Each row below holds a small network's activations on one input, seen along a few directions.
Each table varies a few parts of the input and shows all the possible inputs, shuffled.
Descriptions start from the smaller parts, as in this example, which fits no table here: one of 3 separate values, together with either a single point or one of 11 places around a ring or (one of 4 places along a line, together with one of 5 places around a ring).
Shared parts are said once, and a part with two or three values counts as separate values.
(in the rows, 128 means zero)

Rows:
x1: [119 100  82  70 116 192 194 148 109 153  61]
x2: [ 98 207  24 149 170 175 173  87 143 180  57]
x3: [126 211 106 161 111 114 111  44 129 161 122]
x4: [122 173 148 179 136  73  83 104 148 134 173]
x5: [148  28 203  73 108 116 132 237 101  91 122]
x6: [141  39 219 129 144  78  85 191 132  56 216]
x7: [155  30 195  80 116 139 128 216  96  99 134]
x8: [138  50 220 132 151  72  79 195 124  69 216]
x9: [124 124  75  78 105 193 178 122 105 161  72]
x10: [129 201 104 157 104 120 116  40 137 149 122]
x11: [126 162 146 176 129  79  88 100 157 121 173]
x12: [109 210  14 151 146 186 169  51 156 162  69]
The inputs of x3 and x9 match in every part but one. If x10 is changed in the same way as x3 into x9, which row does it become? -> x1
What is each input in this table made of? -> one of 2 separate values, together with one of 6 places around a ring

Rows:
x13: [140 112 149 128 108 128 115  69 125 103 180]
x14: [133 105 160 172 170 111 101 154 152 115 181]
x15: [148  73 157  87 106 150 149 162 109 118 106]
x16: [109 217  39 183 159 161 150  40 172 161 103]
x17: [125 229  68 173 122 146 134  12 148 178 101]
x18: [155  95 181 106  96 133 126 126 100 119 129]
x19: [134  76 133  69  92 162 157 134 104 119 119]
x20: [133  66 127 111 156 158 151 168 138  94 126]
x21: [140  97 155  88  81 144 135  95  97 123 141]
x22: [139 151 162 158 126  86  87 124 134 116 146]
x23: [ 97 162 105 156 154  85 104 130 153 115 166]
x24: [106 140 117  86 107 102 134 174 104 142 104]
x25: [147 118 188 162 133  98  86 130 130 130 179]
x26: [149 100 199 122 110 109 109 160 100 145 139]
x27: [117 107 115 129 158 124 138 194 143 107 104]
x28: [126  97 120 136 145 140 127  92 146  88 182]
x29: [111 175 135 144 120  72  88 108 130 129 164]
x30: [112 161 140 104  95  84 109 136  98 147 125]
x31: [102 192  14 141 157 196 182  92 154 166  59]
x32: [133 114 145 103 111 115 134 187 112 132  84]
x33: [125 138 132 169 160  99 102 145 156 103 148]
x34: [120 200  40 115 110 185 175  80 118 193  37]
x35: [140 135 169 120 101  98 109 151 105 133 106]
x36: [153 112 171 146 120 119 104  96 130 104 169]
x37: [140  98 144 154 159 131 117 120 149  87 170]
x38: [127 220  66 133  98 165 152  37 111 198  59]
x39: [126  72 144 130 169 136 137 203 139 119 137]
x40: [142  79 175 105 120 127 134 196 109 143 117]
x41: [ 90 132  85 114 152 112 139 181 139 119 124]
x42: [119  68 104  92 144 168 159 142 133  93 138]
The inputs of x26 and x40 match in every part but one. If x35 is changed in the same way as x26 into x40, which row does it become? -> x32
What is each input in this table made of? -> one of 5 places around a ring, together with either a single point or one of 5 places along a line
A walk changes only the place on the line of 5. It starts at x41 and steps to x27. List the rest of the walk in order. -> x39, x20, x42
Change only the place on the line of 5 in x22. List by row number the other rows that result. -> x13, x25, x29, x36
Change only the place on the ring of 5 in x16. List by row number the other rows that result. -> x17, x31, x34, x38

Rows:
x43: [120  39 162 106 144 124 137 172 137  80 183]
x44: [114 190  37 138 126 182 183  79 156 176  42]
x45: [123 197  59 127  96 174 177  59 136 192  38]
x46: [ 95 201  55 170 169 147 139  86 153 177 126]
x47: [160 105 199 132 116 109  99 122 102 107 143]
x48: [143 101 173 105 110 113 116 189 102 125 118]
x49: [106 209  77 176 158 133 119  63 147 180 147]
x50: [100 203  12 115 131 173 165  75 129 151  57]
x51: [135  49 178  68  98 133 144 171  97 114 144]
x52: [153  92 174 104 122 137 129 158  95 120 105]
x53: [116 216  94 157 117 126 122  51 120 200 125]
x54: [142  60 159 133 150 135 117 171 138  91 176]
x55: [140  60 203  93  91 104 114 135 106 101 182]
x56: [149  94 181 152 157 110  99 132 129  88 164]
x57: [144  81 152 112 152 144 137 178 114 106 109]
x58: [153  70 174  94 104 145 127 170  99 125 138]
x59: [112 202  38 173 144 173 170  58 179 158  76]
x60: [125  98 177  94 104  87 118 204 106 119 122]
x61: [109 225  33 153 136 149 134  27 148 134 108]
x62: [144  59 153 102 134 152 135 190 118 112 141]
x63: [121 230  54 131  95 142 134  18 118 156  88]
x64: [137  89 151 113 138 120 123 208 122 111 120]
x65: [134  92 157 145 155 102 105 189 143  90 155]
x66: [123 213  59 180 132 157 151  31 174 161  95]
x67: [148  71 181 140 138 118  97 144 134  94 196]
x68: [143  84 158 145 169 128 119 159 134  85 143]
x69: [125  38 156  77 128 141 153 191 116 100 148]
x70: [141 102 180 152 144  85  84 163 138  92 176]
x71: [110 212  34 104 100 163 160  54 109 167  51]
x72: [112  88 161 131 151  76 110 205 147  87 160]
x73: [ 97 188  54 138 150 157 153 106 131 194  93]
x74: [131 108 202 120  99  60  88 168 115 106 160]
x75: [156  81 199 120 100 117  97 136 107 115 176]
x76: [ 98 215  12 147 149 164 152  53 152 131  89]
x77: [117  86 155 101 133  94 127 223 125 106 125]
x78: [130  49 184 114 129 106 115 144 134  79 203]
x79: [149 112 198 133 105  85  85 154 110 112 156]
x80: [106 195  74 128 121 149 147  87 111 209  90]
x81: [134 217  80 158  90 150 151  21 145 183  75]
x82: [123  98 183 139 137  59  87 177 143  86 180]
What is each input in this table made of? -> one of 5 places around a ring, together with either one of 3 separate values or one of 5 places along a line
The inputs of x56 and x52 match in every part but the place on the ring of 5. If x49 is changed in the same way as x56 into x52, which row does it become? -> x80
Change only the place on the ring of 5 in x72. List by row number the other rows that result. -> x60, x74, x77, x82
Which other rows agree with x74 in the place on the ring of 5? List them by row number. -> x47, x53, x55, x63, x75, x79, x81
Change only the choice among 3 separate values in x76. List by row number the other rows that result. -> x46, x59

Rows:
x83: [118 195  51 133 120 161 155  61 137 147  72]
x84: [135 106 177 134 126  90 100 156 125 109 158]
x85: [130  80 157 115 143 115 121 186 126 100 147]
x86: [132  72 160 105 128 132 134 168 119 113 145]
x87: [132  85 165 107 125 116 127 185 113 123 131]
x88: [120 198  55 164 141 171 154  50 152 175  94]
x89: [115 207  57 135 116 150 154  75 137 157  61]
x90: [142 107 177 123 112 102 107 150 116 122 143]
x91: [101 211  43 138 124 152 147  52 134 174 100]
x92: [122 208  58 165 143 164 147  60 145 176  82]
x93: [134  77 161 105 129 128 129 172 114 112 140]
x94: [139  82 166 109 115 131 128 151 116 119 144]
x95: [128  84 160 117 139 107 120 193 127 108 142]
x96: [120 216  61 166 140 156 147  68 146 182  76]
x97: [128  71 156 115 142 123 127 176 133  99 156]
x98: [132  82 162 129 140 112 114 161 137  90 169]
x99: [ 99 224  49 140 121 140 146  67 134 183  88]
x100: [136 100 174 133 130  98 102 149 125 102 163]
x101: [118 199  53 134 120 157 154  67 136 151  66]
x102: [144 103 173 122 116 110 109 143 115 114 148]
x103: [100 206  42 138 122 155 153  48 140 177 105]
x104: [141  87 165 108 116 128 124 154 111 117 139]
x105: [140  96 169 110 112 116 121 167 110 127 130]
x106: [137  97 171 132 131 104 104 143 125  97 167]
x107: [141  90 168 109 115 123 122 160 110 121 135]
x108: [133  87 163 129 142 108 109 164 132  89 165]
x109: [142  93 173 121 116 117 115 133 122 113 158]
x110: [132  96 166 132 137  96 106 178 131  98 155]
x111: [132  90 165 131 141 103 107 170 131  93 160]
x112: [101 216  46 139 124 147 146  59 133 177  94]
x113: [130  76 156 115 144 120 123 180 128  97 151]
x114: [135  92 172 132 129 106 109 139 131 100 172]
x115: [145  99 171 121 117 115 111 137 116 109 152]
x116: [122 203  55 164 144 168 149  54 146 172  88]
x117: [116 190  50 133 118 165 160  57 143 151  77]
x118: [134  81 162 105 129 124 128 178 113 115 135]
The inputs of x86 and x118 match in every part but one. If x98 is changed in the same way as x86 into x118, which row does it become? -> x111
What is each input in this table made of? -> one of 4 places along a line, together with either one of 3 separate values or one of 6 places around a ring
Which other rows agree with x84 in the place on the line of 4? List them by row number. -> x87, x89, x90, x95, x96, x99, x105, x110

Rows:
x119: [137  72 165 117 137 124 131 177 127 101 133]
x120: [122 213  55 172 138 179 158  44 150 201  90]
x121: [118 209  44 126  98 163 154  38 125 159  65]
x122: [146  79 195 132 127  96 107 162 131  92 154]
x123: [145  84 163 146 158 122 106 174 138  95 158]
x124: [141  75 164 124 136 126 127 187 132 111 133]
x125: [139  75 186 115 111  97 108 149 131  80 177]
x126: [ 83 218  23 134 125 132 148  64 145 159 101]
x127: [ 93 226  38 150 142 132 146  80 147 172  84]
x128: [137  80 160 130 153 119 110 159 131  80 167]
x129: [136  76 202 103 106  84  92 168 103  98 192]
x130: [120 208  56 162 138 177 159  33 143 192  92]
x131: [129  68 155 101 120 126 132 164 126  89 155]
x132: [114 205  51 154 134 176 157  26 143 182  97]
x133: [ 88 223  33 143 137 131 146  73 146 161  89]
x134: [123 215  52 133 108 162 156  47 125 164  55]
x135: [150  81 195 140 126  98 103 172 136 101 154]
x136: [142  81 164 138 159 120 110 165 131  87 156]
x137: [146  83 211 129 122  85  87 191 109 120 171]
x138: [134  69 168  95 130 124 132 194 106 121 129]
x139: [135 222  57 149 112 166 151  62 133 179  51]
x140: [130  68 165  87 124 124 132 188 104 116 138]
x141: [137  78 209 113 116  81  91 175 103 105 180]
x142: [142  80 212 121 123  83  91 181 103 111 169]
x143: [126  65 159  78 113 127 133 181 105 109 151]
x144: [112 199  42 145 121 177 155  16 142 182 111]
x145: [132  70 161 109 130 122 131 171 126  95 143]
x146: [128 217  58 141 115 164 155  53 128 165  48]
x147: [135  78 153 121 143 122 111 151 131  74 179]
x148: [137  71 168 103 128 126 128 203 112 130 131]
x149: [ 97 230  39 161 142 136 142  90 155 177  81]
x150: [143  78 192 124 121  95 107 157 128  87 162]
What is each input in this table made of? -> one of 4 places along a line, together with either one of 3 separate values or one of 5 places along a line
The inputs of x123 and x128 match in every part but the place on the line of 4. If x139 is changed in the same way as x123 into x128, which row does it become? -> x134
A walk changes only the place on the line of 5. It starts at x148 and steps to x124. List the rest of the walk in order. -> x123, x135, x137
Change only the choice among 3 separate values in x120. List by row number the other rows that result. -> x139, x149
Change only the place on the line of 4 in x145. List by row number the other rows that result. -> x119, x124, x131
